Input:
[[-12 -47  39 -27 -34 -12  19 -33  20 -13   6]
 [ -2 -48  42 -22 -17   0   6 -48  13  -3  -6]
 [-10 -46  43 -19 -19  -3   9 -42  10   4  -9]
 [ -6 -32   8  -9 -16   1   7 -37   3  21  -9]
 [ -9 -22   5 -19 -29 -17  24  -9  12   2  10]]
Output: 10

Input:
[[ -3  -4  10  -9  -4  -4  -7 -10 -13   5  -2  14  -4 -19]
 [ 32  10 -17 -11  -4   8  -2  -7  31  -2   3 -16   3  10]
 [ 28  -5   9   0  -1 -20   4 -21 -15   2   7   4 -12 -10]
 [ 32  -2 -21   1  -2   0 -15  11  11   5 -15 -16   5  -2]
 [ 12  11 -26  -6   0  11  -2   7  16   3  -3 -16   0  -1]
 [  4   6  16   7  -1  16  10   0 -29   1  13 -15  -3  18]
 [ 14 -15   7 -10  -3  14 -17 -10   0   0 -35  26 -13  20]
 [ 20 -18  10  16   1 -19  11   5  24  -1  13  -6   5   8]
 [-10  19  12 -16   0  -8   2  16  45   4  10   3  40  -4]
 [ -1 -10  -8   4   3   2 -13  21  29   7 -21   3  19  13]
 [ 12  21  13  -8  -5   7  12   2  32  -5  23 -21  21  13]
 [  1 -16  -9  10   0  -9   0  14  21   5  -3  -9   3 -18]]
Output: -18

Input:
[[-25   7  -4 -23  24   3]
 [ 24   0 -29  30   9   7]
 [-15   6 -40   2  -5   1]
 [ 28  32  21   4 -29  19]
 [  0  13  31   2 -23   9]
 [ 29  10  12 -47  14 -10]
 [ 38 -28 -13  13  17  41]
 [ 20  21 -43  31 -22  -3]
 [-18  14  24  25  42 -45]
 [ 31   7  16  36  -8   7]
 [ 33  33 -16   3  44 -29]
 [  6  42 -12  16 -39   5]]
Output: 5

Input:
[[ -5 -10   1 -29  20  31   4  -4  18   4 -23]
 [ 18  -1  10  -6   9   8 -15 -31   6   5   3]
 [  1  15 -11 -27  14 -11  -6   7  -4  16  -2]
 [  5  -4  -6  39   7  -9 -11  12 -31  18 -11]
 [-19   3 -27   0  17  10 -12  27 -17  22 -42]
 [ 14 -37  14  13  26  14 -40 -26  -8   9 -29]
 [-28   2  -3  35  -6  -7  10   3 -23 -19  10]
 [ 22  28 -19 -21  15 -36   1  18 -31  32   0]
 [ -2 -15  -4  16  10  11  -7  -9  -7  -5 -17]
 [-12   5   9  -7  15 -17   0  -7   3  -6  14]
 [-15  -5   1 -29  13  20   9  -4  23  -6  -5]]
Output: -5

Input:
[[ -7   9 -16   7   4  13   5 -16  -9   2]
 [ -2   1  13  -4 -15   5 -14   1  -4 -15]
 [ -1  -6 -20  11 -10 -10 -22  -3  16  14]
 [-11  18 -12  30  13 -23 -11  29  43  41]
 [  1  -4   1   4  -1   5  -6   1   1   0]
 [ -1  12  20 -13 -13  12 -24   1   1 -28]
 [  6 -10   3 -16 -24 -17  29   3   2  18]
 [ -7   8  -8  -2   2 -19 -15   1  42  20]
 [-13  18  -5  10 -13  17   4 -11 -20   7]]
Output: 7

Input:
[[ -7  -6  10 -21  -8  16  -1 -10  10  -6   6 -23  13 -14   3]
 [ 22  -2 -20  14  16  20  11   6   1  -3   4  -2  -1  -2  -1]
 [ 16 -12 -12  -2  16  12  -2 -39   5  -8   1 -16  15 -28   6]
 [-16   1  27  35 -12  -8 -14 -27  -8  -2 -23  13  -8  11   1]
 [ 11  -9  -3   8   2   5   0 -48   6   4   4 -11   6   0   3]
 [ -5   8  17 -39   3  13  -1  13  -5  11  -6  12 -16  -4   0]
 [-28  -5  29   7 -28 -17  -8 -13  -9 -14  -3 -10   6   4   1]]
Output: 1

Input:
[[  0  17  12 -10 -24  -2  16  -7   2  17  -3  -6  13]
 [ 18  21  17  -9  -2 -16  16 -11  13  25  16   1  -5]
 [-13 -10  14   5  16 -17   1  30  34  -6 -10 -16 -19]
 [ -7   9  29  -6 -10 -24  16  13  40  17  -7 -27 -16]
 [ 12  -3 -24   3   6  22 -12 -17 -34  -9  12  28  13]
 [ 19 -15 -22   8  34  13 -21 -12 -18 -17  21  35 -12]
 [-24 -18 -30  10  -7  28 -14  -1 -44 -25 -24   1  28]
 [ 21  25  10 -13 -17  -2  16 -25  -3  26  18   9   8]
 [ 17  25  25 -15 -11 -16  22 -16  21  29  16   1  -7]
 [ -4  11  -2  -8 -24   8  12  -5 -17   7  -5   3  25]
 [ 15  13  25  -8   9 -20  15  -2  32  20  16   0 -18]]
Output: -18

Input:
[[ -2   9  -1  -3  -2  24 -10 -16   4   2  -7   8   5]
 [ 18  -5  -4 -22   4 -10 -11  18  17   9  24 -18  -4]
 [  7  -6  -4  -4  12 -15  -2 -39   2  10  22 -18  24]
 [ -9  -1  -4   8   2  -3  -5 -14   1  -3   4  12  10]
 [ -2   4   4   2  -6  -9  10 -10   3   8   2   9   0]
 [ -9   4  -6   6  -3  -6  -2  -7  10  -1  -6   5   7]
 [ -1   5  11  -7   2 -12 -27  -5   1 -12  -7   0   2]]
Output: 2

Input:
[[  9  -9  19  12  -8  10  -1   3 -13  21   5  -2]
 [ 14   6   6   9   2   9   3   4  -3  11  10  -2]
 [ 36  13  23  22 -32  21  -2   3 -41  45   9   1]
 [  9  45 -21  -1  36   3  14  12  36 -24  13  -4]
 [-13 -12  44  19  -4  14 -19  16 -29  37 -30   1]]
Output: 1
---
Q: [8, 9, -36, 26, -4]
A: 9
Q: [-23, -4, 17, -11, 16, -7, -44]
A: -4
Q: [5, 20, 27, 14, 38, 2, 34]
A: 20
Q: [8, 4, -3, 23, -6, -15, -43]
A: 4
Q: [-1, 31, -9, 3, 37, 6, 18]
A: 31
Q: [2, 9, 46, 31, 49]
A: 9
---
array([-576,  643,  149, -407,  162]) → -407

array([[ -6, -21,   9, -43],
       [ -1,  29,  10, -45]]) → 10

array([ 9, 16, 88, 10, 56]) → 10

array([37, 85, 69, 17, 62, 35]) → 62

array([ 5, 83, 36, 25]) → 36

array([[111, 375, 434, 130],
       [858, 484, 570, 189],
       [275, 316, 321, 171]]) → 321

array([[7699, 5015, 6848, 1944, 5509],
       [9778, 7980, 6588, 6589, 6248]]) → 6589

array([6, 7, 4, 1]) → 4

array([ 1, 61, 60, 96, 24]) → 96
---
Q: (-20, 42, 19, -40)
A: -40
Q: (-24, -32, 12, 3, 12, -38, 27)
A: 27
Q: (585, 414, 661, 880, 333, 133)
A: 133
Q: (8346, 8451, 5507, 6460, 1096, 9281)
A: 9281
Q: (7939, 2220, 3639, 1937, 2613)
A: 2613
Q: (5, 2, 7, 7, 7)
A: 7
Q: (325, -844, -534, 650, -748)
A: -748
Q: (279, 51, 754, 400)
A: 400
---
[-16, 40, 6, -18, 33] Out: 6
[-49, -40, 26, -7, 41] Out: 26
[31, -50, 15, -26, -2] Out: 15
[6, 11, 38, -38, -18] Out: 38
[4, -22, -44, -10, -1] Out: -44
[-2, 1, 41, -30, 7] Out: 41
---
[[7, 35, 0, -34, 3, 0, 19],
[15, 41, -6, -39, 2, -15, 34]] -> -15

[[-4, -4, -2, -6, 3, 3],
[5, -3, 3, 3, -3, -4],
[-5, -3, -10, -20, 14, 36]] -> -3

[[7, 25, 8, -24, 24, -45],
[5, 0, 46, -14, 2, 8]] -> 2

[[-5, 2, -5, 43, -7, 4, -51],
[-4, 17, 15, -3, 18, 28, 23]] -> 28

[[36, -7, -21, 22, -19, -43],
[39, 18, -24, 9, -16, -14],
[34, -17, -37, 3, -29, -3]] -> -16

[[14, -10, 1, 40],
[51, -5, 5, -16],
[13, -7, -2, 36]] -> 5

[[-37, 30, 39, 0, -33, 21],
[22, 15, 20, -10, -51, -13]] -> -51
---
[2, 44, 5, -34]: 2
[-34, -35, 18, 18, 23, -41]: -34
[39, 19, -8, -2, -11, 9, 6]: 39
[-34, -48, 30, 0, -3]: -34
[-14, -51, 6, -27, -7]: -14
[38, -41, -7, -8, -3, -18, -5]: 38
[21, 0, 13, -41, -33]: 21
[-4, -50, -19, -30, 30]: -4
---
[[-38, -10, -10, 20, -47],
[1, 12, -16, 0, 2]] --> 12

[[-5, -9, -7, -4, -9, -21],
[17, 3, -38, -1, 15, 3]] --> 3

[[-3, 15, -3, 7, -15],
[-10, 35, -23, 23, -39]] --> 35

[[-9, 30, 26, -30, -20, -22, 3],
[2, -32, 8, -39, -30, 9, 8]] --> -32

[[11, -21, -51, 5, -1],
[47, -9, -33, -21, -1]] --> -9

[[-3, 17, -26, 13, -6],
[7, 36, 4, 23, 13]] --> 36

[[-3, -20, 24, -50, 32],
[-32, -36, 13, -6, 32]] --> -36

[[-37, -4, 29, 19, 26, 8],
[-3, 29, -15, 24, 33, 21]] --> 29
---
[  57.31  130.63   46.02 -175.34   34.81] 57.31

[[ 1.5  0.1 -0.1  1.2  1.1  0.7 -0.1]
 [ 1.6 -0.4  1.1  0.7  0.3 -1.3  2.0]] 1.5

[ 11.9  10.3  11.1  -2.3  14.8   5.5 -10.5] 11.9

[ 14.62  -5.00 -10.82   7.62] 14.62

[-145.1   58.1   76.9   82.7 -128.0  178.3 -141.8] -145.1

[-0.12 -0.06  0.04  0.11  0.15] -0.12
